Each row below holds a small network's activations on one input, seen along a few directions.
In each table, some parts of the input vary, and every possible input appears once, in random order.
A made-up example of a description, with smaller parts first: one of 2 separate values, together with either a single point or one of 11 places around a ring or (one of 4 places along a line, together with one of 5 places around a ring).
Shared parts are said once, and a part with two or three values counts as separate values.

Other details of the inputs vary at random and push rows far along two fixed directions, the same in every table; ignore that.

A family of inputs:
row 1: [ 0.00  0.64 -0.06  1.83  0.41  0.92  0.66  3.30 -1.51 -0.37 -0.18 -0.43
  0.22 -0.46  0.00]
row 2: [-0.78 -0.81  0.27  1.85 -0.32  1.87  1.12  2.36 -0.99  1.13 -0.84 -0.72
  0.28 -0.65  0.22]
row 3: [-0.24  1.16  0.47 -0.39  0.95 -3.29 -0.87 -2.12  0.68 -0.96  1.14 -0.26
  1.09  0.45 -0.33]
row 4: [ 0.58 -0.71 -0.42  2.05  0.49  1.15 -0.17  2.81 -1.16 -0.79 -0.07 -0.75
  0.08 -0.84  0.83]
row 5: [ 0.75 -0.08  0.47 -0.54  0.63 -2.77 -0.92 -2.58  0.90 -1.05  0.85 -0.88
  1.13  0.69 -0.43]
row 6: [-0.51 -0.78  0.54  1.54 -0.28  1.88  1.17  2.35 -1.17  1.00 -0.96 -0.96
  0.24 -0.80 -0.01]
row 7: [-1.38 -0.37  1.05 -0.58  0.51 -2.20 -0.47 -2.64  1.28 -0.22  0.19  0.20
  1.11  1.19 -0.11]
row 8: [-0.01 -0.45 -0.04  2.19  0.02  1.49  0.12  3.06 -0.53 -0.69 -0.48 -0.41
  0.08 -0.18  0.58]
row 9: [-0.81  0.42  0.10  1.63  0.51  1.33  0.65  2.85 -1.94  0.27 -0.78 -0.38
  0.21 -0.24 -0.25]
row 10: [-0.11 -0.65  0.39  1.71 -0.44  1.94  1.16  2.21 -1.32  1.04 -1.09 -1.27
  0.14 -0.45 -0.45]
row 11: [ 0.29 -0.74 -0.03  1.86  0.38  1.40  0.50  2.98 -0.90 -0.32 -0.21 -0.57
  0.09 -0.45  0.49]
row 12: [-0.17 -0.84  0.52  1.57 -0.37  1.77  1.33  2.23 -1.47  1.06 -1.01 -1.12
  0.06 -0.63 -0.29]
row 13: [-0.61 -0.17  0.93 -0.38  0.47 -2.63 -0.49 -2.21  1.74 -0.86  0.81  0.12
  0.99  0.96  0.07]
row 14: [ 0.91 -0.79  0.14  1.55  0.25  1.27  0.71  2.87 -1.40 -0.40 -0.40 -0.94
  0.03 -0.42  0.00]
row 15: [-1.66 -0.09  1.18 -0.22 -0.26 -1.98 -0.10 -2.83  1.85  0.61  0.14 -0.16
  1.17  0.90 -0.48]
row 16: [-1.70  1.00  1.15 -0.63  0.21 -2.61  0.40 -2.54  0.92  0.90  0.34 -0.33
  1.18  0.59 -1.07]
row 17: [ 0.44 -0.09  0.86 -0.81  0.46 -2.55 -0.27 -2.42  1.14 -0.60  0.73 -0.75
  1.18  1.12 -0.73]
row 18: [ 2.48  2.69 -3.32 -7.34 -2.07  0.72 -1.17 -4.72  2.49  0.75  1.50  4.60
 -4.35 -0.50  0.31]
row 19: [-0.24  0.07  0.41 -0.03  0.48 -2.67 -1.30 -2.42  1.59 -1.37  0.90 -0.20
  1.13  0.75  0.30]
row 20: [ 0.89 -0.69 -0.16  1.84  0.57  1.19 -0.11  2.78 -1.35 -0.92 -0.19 -0.90
  0.08 -1.01  0.58]
row 21: [-0.77 -0.66  0.09  1.99  0.05  1.91  0.14  2.61 -1.01 -0.04 -1.08 -0.31
  0.18  0.06  0.39]
row 22: [ 1.23 -0.77 -0.26  1.81  0.41  1.04  0.07  2.68 -1.65 -0.87 -0.28 -1.06
  0.01 -0.84  0.31]
row 23: [-0.30 -0.13  0.53 -0.14  0.60 -2.85 -1.14 -2.38  1.46 -1.34  0.94 -0.05
  1.00  0.55  0.43]
row 24: [ 2.56  1.92 -4.05 -5.10 -2.46  4.97 -0.21  0.02 -0.66  1.64 -0.38  4.10
 -5.48 -1.41  0.46]
row 25: [ 1.93  1.95 -4.24 -4.84 -2.40  5.08 -0.45  0.18 -0.19  1.73 -0.19  4.47
 -5.36 -1.43  0.97]
row 26: [-1.73 -0.30  1.30 -0.35 -0.14 -2.16  0.05 -2.78  1.72  0.64  0.18 -0.03
  1.04  0.71 -0.36]
row 27: [-0.32 -0.29  1.01 -0.96  0.55 -2.09 -0.22 -2.89  0.67  0.03  0.16 -0.66
  1.22  1.35 -0.92]
row 28: [-0.72 -0.42  1.17 -1.08  0.78 -2.13 -0.20 -2.75  0.83 -0.02  0.26 -0.34
  1.25  0.98 -0.51]
Description of these inputs: one of 4 places along a line, together with either a single point or one of 6 places along a line.
- Changing only the place on the line of 4 turns row 9 into row 1. The same change can be made to row 28. Which row results? => row 18
- Which other rows agree with row 16 in the place on the line of 4? List them by row number. => row 2, row 6, row 10, row 12, row 15, row 26
- Which other rows does row 22 become when the place on the line of 4 takes its other values? List them by row number. => row 12, row 14, row 24
- Which other rows agree with row 22 in the place on the line of 4? List them by row number. => row 3, row 4, row 5, row 19, row 20, row 23

A family of inputs:
row 29: [-1.56 -0.94  1.16  0.74  0.47 -1.08 -0.15 -1.06  0.72  0.00 -0.23 -0.38
  1.31  0.87  0.08]
row 30: [ 1.20 -1.53 -0.17  4.87  0.48  4.13  1.16  7.62 -3.96 -0.59 -1.53 -2.30
  0.09 -1.63  0.51]
row 31: [-0.11 -1.69 -0.25  5.30  0.57  4.44  0.56  7.80 -3.23 -0.93 -1.66 -1.28
  0.07 -1.26  1.38]
row 32: [ 1.75  0.33 -1.62 -1.84 -0.94  1.32 -0.52 -0.27  0.44 -0.22  0.33  1.43
 -2.00 -0.54  0.55]
row 33: [ 1.79  0.34 -1.66 -1.86 -0.95  1.37 -0.49 -0.27  0.56 -0.13  0.45  1.38
 -1.97 -0.68  0.61]
row 34: [-0.64 -0.64  0.74  1.12  0.55 -1.71 -0.68 -0.72  0.91 -1.05  0.38 -0.49
  1.18  0.43  0.47]
row 35: [ 1.17  1.77 -1.72 -1.90 -0.71  0.87 -0.22  0.06 -0.13  0.21  0.58  1.57
 -1.92 -0.91  0.16]
row 36: [-0.69 -0.63  0.80  1.02  0.67 -1.64 -0.74 -0.72  0.84 -1.11  0.31 -0.46
  1.23  0.52  0.45]
row 37: [-0.29 -0.77  1.27  0.21  0.51 -1.29  0.39 -1.23 -0.09  0.30 -0.19 -1.37
  1.33  0.58 -0.81]
row 38: [-1.53  0.05  1.21  0.71  0.39 -1.43  0.24 -0.82  0.49  0.25 -0.08 -0.58
  1.33  0.70 -0.49]
row 39: [ 1.06  1.75 -1.61 -1.96 -0.57  0.89 -0.31  0.05 -0.32  0.04  0.39  1.62
 -1.89 -0.68  0.07]
row 40: [ 1.12  1.76 -1.68 -1.89 -0.70  0.82 -0.26  0.04 -0.24  0.12  0.47  1.61
 -1.95 -0.77  0.10]
row 41: [-0.43  0.37  0.82  0.40  1.17 -2.05 -0.13 -0.47 -0.29 -0.74  0.45 -0.70
  1.35  0.62 -0.44]
row 42: [-1.48 -0.88  1.21  0.85  0.26 -1.14 -0.11 -1.07  0.88  0.00 -0.21 -0.50
  1.27  0.65  0.07]
row 43: [-0.01  0.45 -1.36 -1.57 -1.40  1.80 -0.26 -0.55  0.78  0.85 -0.22  1.93
 -2.01 -0.53  0.63]
row 44: [-1.23  0.11  1.25  0.27  0.79 -1.56  0.50 -0.81 -0.24  0.38 -0.08 -0.75
  1.38  0.75 -0.83]
row 45: [ 0.77  1.64 -1.80 -1.55 -0.89  1.05 -0.52  0.06  0.45  0.07  0.55  1.84
 -1.92 -0.73  0.50]
row 46: [-0.82  0.25  0.74  0.76  0.99 -1.86 -0.43 -0.45  0.27 -0.87  0.42 -0.42
  1.34  0.80 -0.09]
row 47: [ 0.42 -0.58  0.78  0.24  1.11 -1.73 -0.28 -0.86 -0.30 -0.83  0.30 -1.21
  1.35  0.68 -0.42]
row 48: [-0.07  1.37 -1.34 -1.68 -1.27  1.50  0.08 -0.28  0.38  1.10 -0.09  1.83
 -1.93 -0.47  0.07]
row 49: [-1.62 -0.01  1.16  0.60  0.60 -1.37  0.20 -0.80  0.32  0.25 -0.11 -0.46
  1.37  0.92 -0.48]
row 50: [ 0.29 -0.99  0.93  0.57  0.72 -1.60 -0.36 -0.79  0.55 -1.06  0.33 -0.98
  1.26  0.62  0.01]
row 51: [-1.14  0.18  1.30  0.37  0.58 -1.61  0.54 -0.83 -0.08  0.39 -0.06 -0.86
  1.33  0.52 -0.84]
row 52: [-1.46  0.04  1.15  0.82  0.27 -1.50  0.33 -0.81  0.69  0.40  0.10 -0.69
  1.35  0.48 -0.41]
row 53: [-0.37 -0.83  1.22  0.10  0.73 -1.23  0.36 -1.21 -0.25  0.30 -0.22 -1.25
  1.38  0.81 -0.80]
row 54: [ 0.02  0.45 -1.40 -1.57 -1.41  1.85 -0.23 -0.53  0.89  0.94 -0.11  1.86
 -1.97 -0.66  0.68]
row 55: [ 0.21 -1.05  0.87  0.45  0.93 -1.55 -0.39 -0.76  0.38 -1.06  0.30 -0.87
  1.30  0.85  0.02]
row 56: [ 0.95  0.08 -1.19 -1.99 -1.33  1.82  0.13 -0.62  0.49  0.90 -0.19  1.37
 -1.96 -0.40  0.19]
row 57: [ 0.83  0.71 -1.82 -1.42 -1.01  1.36 -0.87 -0.19  0.84 -0.17  0.42  1.93
 -2.02 -0.80  1.06]
row 58: [ 1.20  0.55 -1.30 -2.19 -1.15  1.66  0.26 -0.69 -0.07  1.23 -0.07  0.96
 -1.87 -0.71 -0.20]
row 59: [ 1.25 -1.53 -0.21  4.87  0.47  4.19  1.20  7.65 -3.86 -0.50 -1.42 -2.35
  0.12 -1.77  0.57]
row 60: [-0.59 -1.30  1.31  0.31  0.54 -1.05  0.25 -1.13  0.43  0.06 -0.22 -0.91
  1.33  0.98 -0.36]
row 61: [-0.50 -1.23  1.36  0.41  0.33 -1.10  0.29 -1.15  0.60  0.06 -0.19 -1.03
  1.28  0.76 -0.36]
row 62: [-1.10  0.17  1.26  0.47  0.45 -1.71  0.59 -0.83  0.00  0.45  0.02 -0.90
  1.28  0.43 -0.81]
row 63: [ 0.37  1.51 -1.29 -2.05 -1.10  1.36  0.40 -0.28 -0.07  1.34  0.05  1.51
 -1.89 -0.79 -0.21]
row 64: [-0.43 -1.25  1.29  0.51  0.20 -1.16  0.38 -1.13  0.79  0.20  0.00 -1.14
  1.30  0.54 -0.28]
row 65: [ 1.16  0.54 -1.26 -2.19 -1.14  1.62  0.23 -0.71 -0.19  1.14 -0.18  1.02
 -1.91 -0.58 -0.26]
row 66: [-0.73  0.30  0.80  0.87  0.79 -1.93 -0.39 -0.47  0.43 -0.87  0.44 -0.54
  1.31  0.58 -0.10]
row 67: [ 0.73  1.63 -1.76 -1.53 -0.88  1.01 -0.55  0.06  0.33 -0.02  0.44  1.88
 -1.96 -0.60  0.45]
row 68: [ 0.51 -0.52  0.84  0.37  0.90 -1.78 -0.24 -0.86 -0.15 -0.83  0.33 -1.32
  1.31  0.45 -0.43]
- Changing only one part turns row 49 into row 29. The same change can be made to row 66. Which row results? => row 36
- What is each input in this table made of? => one of 2 separate values, together with one of 4 places along a line, together with one of 5 places around a ring
- Start at row 34 and move only the place on the ring of 5, one step at a time. The first step leads to row 32. Which rows follow, in order? => row 30, row 40, row 67
- Which other rows does row 48 become when the choice among 2 separate values takes its other values? List them by row number. => row 67
- Which other rows does row 34 become when the choice among 2 separate values takes its other values? List them by row number. => row 43
- Start at row 58 and move only the place on the line of 4, one step at a time. The first step leads to row 65. Which rows follow, in order? => row 37, row 53

A family of inputs:
row 69: [-1.73 -0.69  1.21 -0.44  0.92 -4.08 -1.72 -4.56  2.91 -1.30  1.06  0.25
  1.98  1.67  0.65]
row 70: [ 1.11  1.38 -4.18 -4.13 -3.39  7.50  0.36  1.76 -0.40  2.67 -1.29  4.96
 -6.20 -1.80  1.24]
row 71: [ 3.93  2.79 -4.17 -9.25 -2.18  0.46 -2.02 -6.61  2.17  0.60  1.60  4.82
 -5.17 -0.46  0.00]
row 72: [ 0.86 -1.24  1.39 -1.76  1.39 -4.30 -0.97 -4.91  1.26 -1.16  1.08 -1.33
  1.98  1.50 -0.60]
row 73: [ 0.57 -0.03  1.20 -0.63  0.61 -5.05 -0.93 -3.97  2.98 -1.70  2.05 -0.86
  1.88  0.90 -0.11]
row 74: [ 2.26  2.89 -4.33 -4.58 -3.11  6.93  0.91  1.95 -1.73  3.05 -0.98  4.00
 -6.05 -2.11 -0.03]
row 75: [ 1.17 -0.78  0.40  2.98  1.38  0.91  0.74  4.25 -3.24 -0.83 -0.50 -2.42
  1.08 -0.95 -0.29]
row 76: [ 0.61 -0.25  0.33  3.66  1.22  0.77  0.24  4.94 -2.04 -1.91 -0.17 -1.48
  1.05 -0.37  0.51]
row 77: [-1.26 -1.20  2.15 -1.82  0.57 -3.34  0.28 -5.26  1.81  1.01  0.20 -1.02
  2.15  2.07 -1.28]
row 78: [ 0.20 -0.28  1.22 -1.08  1.37 -4.67 -1.44 -3.97  2.40 -2.16  1.53 -0.33
  1.96  1.82 -0.15]
row 79: [-2.79  0.66  2.18 -1.15  0.40 -4.05  0.24 -4.61  2.06  0.88  0.42 -0.09
  2.01  1.66 -1.12]
row 80: [ 0.83 -1.91  0.40  3.57  1.19  1.42 -0.02  4.50 -1.51 -2.00 -0.43 -1.44
  0.99 -0.01  1.07]
row 81: [-1.44 -0.23  0.22  4.28  0.93  1.13 -0.05  4.62 -1.58 -0.92 -0.52 -0.91
  1.03 -0.78  0.99]
row 82: [ 4.87  1.91 -5.01 -4.09 -3.12  5.99 -0.11  2.03 -1.22  1.17  0.14  3.16
 -6.24 -3.35  0.93]
row 83: [-1.67 -1.36  1.37  3.89 -0.63  1.97  1.85  3.76 -0.85  1.33 -1.33 -1.70
  0.88 -1.01  0.08]
row 84: [-1.31 -0.68  2.16 -1.77  0.57 -3.51  0.25 -5.10  1.74  0.98  0.19 -1.04
  2.13  1.94 -1.61]
row 85: [-1.39 -0.14  0.31  4.32  0.77  1.21 -0.09  4.53 -1.60 -1.06 -0.65 -0.97
  1.00 -0.66  0.99]
row 86: [ 0.64  0.43  1.33 -1.66  1.45 -4.97 -0.69 -4.50  0.73 -1.10  1.35 -1.37
  2.01  1.14 -1.20]
row 87: [-1.23 -1.28  0.39  4.25  0.70  1.66 -0.38  4.22 -1.12 -1.20 -0.92 -0.90
  0.97 -0.43  1.22]
row 88: [ 0.55 -0.35  0.23  3.62  1.37  0.72  0.28  5.05 -2.03 -1.77 -0.04 -1.43
  1.07 -0.49  0.51]
row 89: [ 1.31 -1.39  0.46  3.08  1.11  1.16  0.53  3.99 -3.03 -0.99 -0.82 -2.44
  0.96 -0.60 -0.19]
row 90: [-2.72 -0.05  2.15 -1.10  0.28 -3.85  0.08 -4.77  2.28  0.83  0.24 -0.06
  1.92  1.88 -1.03]
row 91: [ 1.05  1.90 -4.17 -4.09 -3.41  7.32  0.32  1.92 -0.46  2.66 -1.30  4.96
 -6.20 -1.92  0.93]
row 92: [-0.94 -0.73  1.17  2.91  0.59  1.88  1.97  3.89 -2.69  1.38 -1.37 -2.12
  1.17 -0.39 -0.96]
row 93: [-1.38 -0.22  2.06 -1.68  0.52 -3.80  0.38 -5.02  1.50  1.07  0.29 -1.02
  2.06  1.93 -1.76]
row 94: [-1.30 -0.83  0.28  4.36  0.65  1.38 -0.25  4.32 -1.36 -1.10 -0.83 -0.90
  0.91 -0.43  1.08]
row 95: [ 0.69 -0.95  0.30  3.72  1.11  0.98  0.08  4.78 -1.82 -1.94 -0.36 -1.46
  0.93 -0.15  0.60]
row 96: [-1.41  0.08  1.18  0.02  0.15 -4.65 -1.26 -4.40  3.44 -0.86  1.57 -0.31
  1.87  0.62  0.38]
row 97: [ 0.28  4.07 -3.51 -8.74 -2.99  0.84 -0.74 -6.35  3.05  2.82  1.08  6.11
 -5.14 -0.29 -0.21]
row 98: [-0.34 -1.52  1.29  3.31 -0.39  2.03  2.15  3.51 -1.63  1.57 -1.28 -2.66
  1.01 -0.95 -0.65]
- What is each input in this table made of? => one of 5 places around a ring, together with either a single point or one of 5 places along a line
- Changing only the place on the ring of 5 turns row 69 into row 80. The same change can be made to row 85. Which row results? => row 76
- Which other rows does row 89 become when the place on the line of 5 takes its other values? List them by row number. => row 71, row 72, row 75, row 86
- Which other rows agree with row 90 in the place on the ring of 5? List them by row number. => row 70, row 79, row 83, row 91, row 97
- Which other rows does row 82 become when the place on the ring of 5 takes its other values? List them by row number. => row 73, row 83, row 96, row 98
